These are the activations of a small neural network, seen along a few directions. Each row is one input.
In each table, some parts of the input vary, and every possible input appears once, in random order.
A made-up example of a description, with smaller parts first: one of 5 places around a ring, together with either a single point or one of 9 places around a ring or (one of 3 separate values, together with one of 6 places along a line).
Shared parts are said once, and a part with two or three values counts as separate values.
In the rows, 128 means zero.

Other details of the inputs vary at random and push rows far along two fixed directions, the same in every table; ignore that.

Table:
r1: [105 115 109  73 159  96 116 121 135 130 122 143 139]
r2: [185 123 127  99 167 123  96 129  98 145 152 177 168]
r3: [ 78 139  96 112 150 130 133 121 150 141  85 116 121]
r4: [129 132 177 230  44 148 174 130 128 127 148  65  82]
r5: [ 46 140 116 112 113 130 200 105 170 155 103  72  87]
r6: [ 82 140 100  84 151 132 164 108 159 156 116 105 114]
r7: [ 99 126  97  90 176 103 109 128 131 133  97 146 148]
r8: [ 66 128 101 101 149 107 127 116 150 133  82 116 127]
r9: [174 132 148 176 106 142  94 149  94 104 138 146 131]
r10: [129 125 175 231  43 148 168 121 131 126 149  65  84]
r11: [113 134 161 231  53 138 144 146 128 104 122  66  89]
r12: [198 127 166 180  88 155 108 135 100 118 171 128 130]
r13: [141 115 125 120 140 106 112 139 117 121 146 137 136]
r14: [ 73 118  99 105 150 104 146 134 166 118  89 113 126]
r15: [178 128 146 173  97 156  94 146 110  91 147 151 134]
r16: [196 128 129  96 168 133  89 133  96 139 160 178 167]
r17: [196 134 169 177  90 154 114 143  97 120 169 128 130]
r18: [169 130 119 122 150 142  89 144 111 108 137 176 154]
r19: [ 55 135 118 132 120 127 190 104 169 165 102  73  96]
r20: [ 42 141 102 132 115 137 158 110 172 142  71  79  96]
r21: [129 125 135 151 110 135 157 121 128 134 148 108 110]
r22: [111 122 107  61 167 116 138 102 133 148 126 152 138]
r23: [100 113 132 157  98 118 140 138 154  97 108 100 113]
r24: [ 97 144  97  75 163 137 121 130 147 126  94 155 140]
r25: [117 138 114  71 156 127 141 117 135 145 128 138 130]
r26: [111 132 105  61 163 127 135 105 140 147 125 140 133]
r27: [175 128 135  95 160 122 101 130 100 143 144 176 163]
r28: [187 122 138 109 148 128  93 125  98 137 153 175 163]
r29: [177 115 135  93 158  97  84 147  90 112 157 183 160]
r30: [181 112 162 192  88 122 107 164 104  76 150 135 130]
Each input here is: one of 3 separate values, together with either a single point or one of 4 places along a line or one of 5 places around a ring.
- The inputs of r2 and r28 match in every part but the choice among 3 separate values. If r21 is changed in the same way as r2 into r28, which row does it become? => r22
- Start at r4 and move only the place on the ring of 5, one step at a time. The first step leads to r27. Which rows follow, in order? => r17, r25, r5

Table:
r31: [180 127 159 180  90 154 111 129  99 115 156 138 127]
r32: [145 121 118  85 177  98 111 134 109 142 134 161 159]
r33: [112 147 139 177  90 155 154 129 140 142 118  83 102]
r34: [145 110 115  68 178  96 105 119 110 133 137 181 162]
r35: [187 122 161 235  77 136  86 180  98  69 148 123 127]
r36: [144 123 111  38 185 109 115 124 119 134 139 179 159]
r37: [157 118 115  81 173 115 110 124 119 138 147 165 156]
r38: [194 126 162 190  94 139 122 153 101 116 180 117 127]
r39: [187 117 169 192  86 135 102 133  87 109 165 139 129]
r40: [ 73 149 108 116 129 144 174 119 167 159 109  80 104]
r41: [150 121 113  80 180 110  90 118 103 142 124 180 163]
r42: [157 132 119  65 167 131 111 126 114 131 143 178 153]
r43: [ 47 131 109 131 108 121 151 139 172 102  74  91  97]
r44: [ 76 137 128 117 116 121 155 112 145 141 102 102 106]
r45: [185 117 171 182  85 122 119 144  91 102 172 132 122]
r46: [108 139 136 174  91 156 154 117 144 140 116  88 101]
r47: [ 49 126 103 142 109 124 147 129 176 107  75  87 102]
r48: [ 80 128 110 100 131 125 166 108 165 146 116  98 111]
r49: [107 121 140 171  96 124 158 123 141 133 129  82 103]
r50: [ 75 140 106 111 131 145 168 107 169 156 108  89 106]
r51: [127 117  96  96 175 107  82 142 127 103 101 170 160]
r52: [152 126 105  54 181 129 106 114 119 139 138 183 159]
r53: [ 55 143 109 111 138 119 160 113 158 164  86  87 111]
r54: [180 136 166 176  85 154 115 137  99 110 156 139 124]
- What is each input in this table made of? => one of 4 places along a line, together with either a single point or one of 5 places around a ring
- The inputs of r48 and r36 match in every part but the place on the line of 4. If r34 is changed in the same way as r48 into r36, which row does it become? => r45
- Start at r35 and move only the place on the line of 4, one step at a time. The first step leads to r51. Which rows follow, in order? => r47, r43
- Start at r38 and move only the place on the ring of 5, one step at a time. The first step leads to r40. Which rows follow, in order? => r33, r53, r32
